Each row below holds a small network's activations on one input, seen along a few directions.
In each table, some parts of the input vary, and every possible input appears once, in random order.
Descriptions start from the smaller parts, as in this example, which fits no table here: one of 4 places along a line, together with either a single point or one of 9 places around a ring or (one of 3 separate values, together with one of 8 places around a ring).
Shared parts are said once, and a part with two or three values counts as separate values.
In the rows, 128 means zero.

Other details of the inputs vary at random and push rows far along two fixed directions, the same in every table; ignore that.

Table:
x1: [131  78 116 131 125 105  96 171 120 137 132 119  91]
x2: [143 156 100 109 127 100 124 116 150 110 115 154 149]
x3: [157 158  97 123 108 111  94 131 170  68 136 112 127]
x4: [119 140 144 116 131 124 157 120 108 147 127 159 153]
x5: [131 122 133 134 112 133 121 155 153 103 129 109 105]
x6: [122 101 143 139 127 138 129 141 106 153 143 115 113]
x7: [128 179 146 117 123 124 145 122 123  97 134 149 166]
x8: [114 145 138 119 140 126 158 118 120 145 114 154 150]
x9: [111 125 132 136 141 143 135 115 104 153 138 121 132]
x10: [139  74 117 122 142 103 110 148 130 150  97 145 106]
x11: [166 183 128 100 132  96 128 101 127  84 119 184 184]
x12: [144 168 143 138 102 137 110 147 140  60 157  99 134]
x13: [155 133 104 122 105 100  96 163 165  79 126 119 114]
x14: [118  94 143 139 124 138 118 160 118 130 137 105  98]
x15: [129 129 126 139 115 144 121 128 130 117 146 102 121]
x16: [104  81 123 137 136 142 140 130 122 182 116 115  98]
x17: [113 116 128 129 135 137 142 119 132 154 117 131 119]
x18: [112  87 148 141 138 142 125 142  93 165 140 112 103]
x19: [134 145 131 137 114 143 116 129 137  98 149 105 125]
x20: [125 150 128  94 163  92 166  84  75 192 119 216 186]
x21: [155 169 105 116 115 106 104 124 145  76 145 133 149]
x22: [114 149 126 131 140 142 156  89 124 158 123 138 150]
x23: [100 121 131 131 156 144 153  93 105 186 119 139 134]
x24: [111 100 122 145 126 143 133 134 135 152 123  98 102]
x25: [141  78 114 134 140 118  93 137 120 137 123 119 103]
x26: [125 182 126 118 126 133 149 104 145 102 120 141 161]
x27: [129 106 140 151 112 143 112 156 121 121 154  85 102]
x28: [152 221 123 119 100 136 126 103 180  37 138 125 165]
x29: [110 154 157 104 164 124 183  78  73 199 123 203 183]
x30: [148 107 106 122 130 109 100 135 154 109 103 130 115]
x31: [130 138 123 135 113 142 119 138 160  89 127 100 113]
x32: [116  93 134 135 130 136 129 150 128 146 119 113  98]
x33: [139  70 125 127 138 106 100 157 116 139 112 136 100]
x34: [116  93 142 147 118 137 122 161 117 138 140  98 100]
x35: [127 136 143 125 122 129 133 141 125 115 135 134 131]
x36: [129 184 130 125 120 137 146  97 126 108 141 134 170]
x37: [128 148 133 119 120 126 152 126 140 123 120 145 144]
x38: [118  98 130 145 129 151 112 139 117 136 144  92  99]
x39: [160 132 106 124 122 114  91 127 166  79 116 119 122]
x40: [116 121 134 132 128 129 149 130 125 152 119 130 129]
x41: [112  93 125 147 134 153 118 129 130 149 128  93  92]
x42: [102 118 129 125 154 141 165  85 104 200 115 151 140]
Description of these inputs: one of 6 places around a ring, together with either one of 2 separate values or one of 5 places around a ring.
Changing only the place on the ring of 6 turns x1 into x2. The same change can be made to x14. Which row results? -> x31
Changing only the place on the ring of 6 turns x41 into x38. The same change can be made to x23. Which row results? -> x9
Which other rows does x10 become when the choice among 2 separate values takes its other values? List them by row number. -> x13
Which other rows does x34 become when the place on the ring of 5 takes its other values? List them by row number. -> x4, x7, x14, x35

Table:
x43: [104 124 152 131 132 151 149 129 124 143 117 129 125]
x44: [148  71 121 146  85 113  60 223 141  74 173  64  59]
x45: [112 112 135 109 155 121 154 118 111 175  91 181 136]
x46: [124 182 153 114 124 117 163 121  89 135 154 164 180]
x47: [116 141 121 133 140 141 141  90 106 157 138 131 146]
x48: [111 194 123 112 147 125 187  66 121 153 124 170 194]
x49: [125 171 162 111 150 136 170  83 103 137 111 176 184]
x50: [157 151  93 134  90 115  87 155 189  53 138  85 108]
x51: [ 99 118 133 130 128 146 164 121 124 180 119 129 124]
x52: [117  17 123 145 167 132  94 140  92 207 117 117  66]
x53: [158 178 132 147 100 148  88 129 160  31 150  84 124]
x54: [165 190  97 112 107 109 100 110 166  54 139 132 163]
x55: [ 99  19 114 147 144 120 128 164 119 218 105 105  55]
x56: [158 123 134 123 123 118 106 143 146  76 116 126 128]
What do these inputs look like to the network? -> one of 2 separate values, together with either a single point or one of 6 places around a ring
Changing only the choice among 2 separate values turns x46 into x44. The same change can be made to x53. Which row results? -> x52
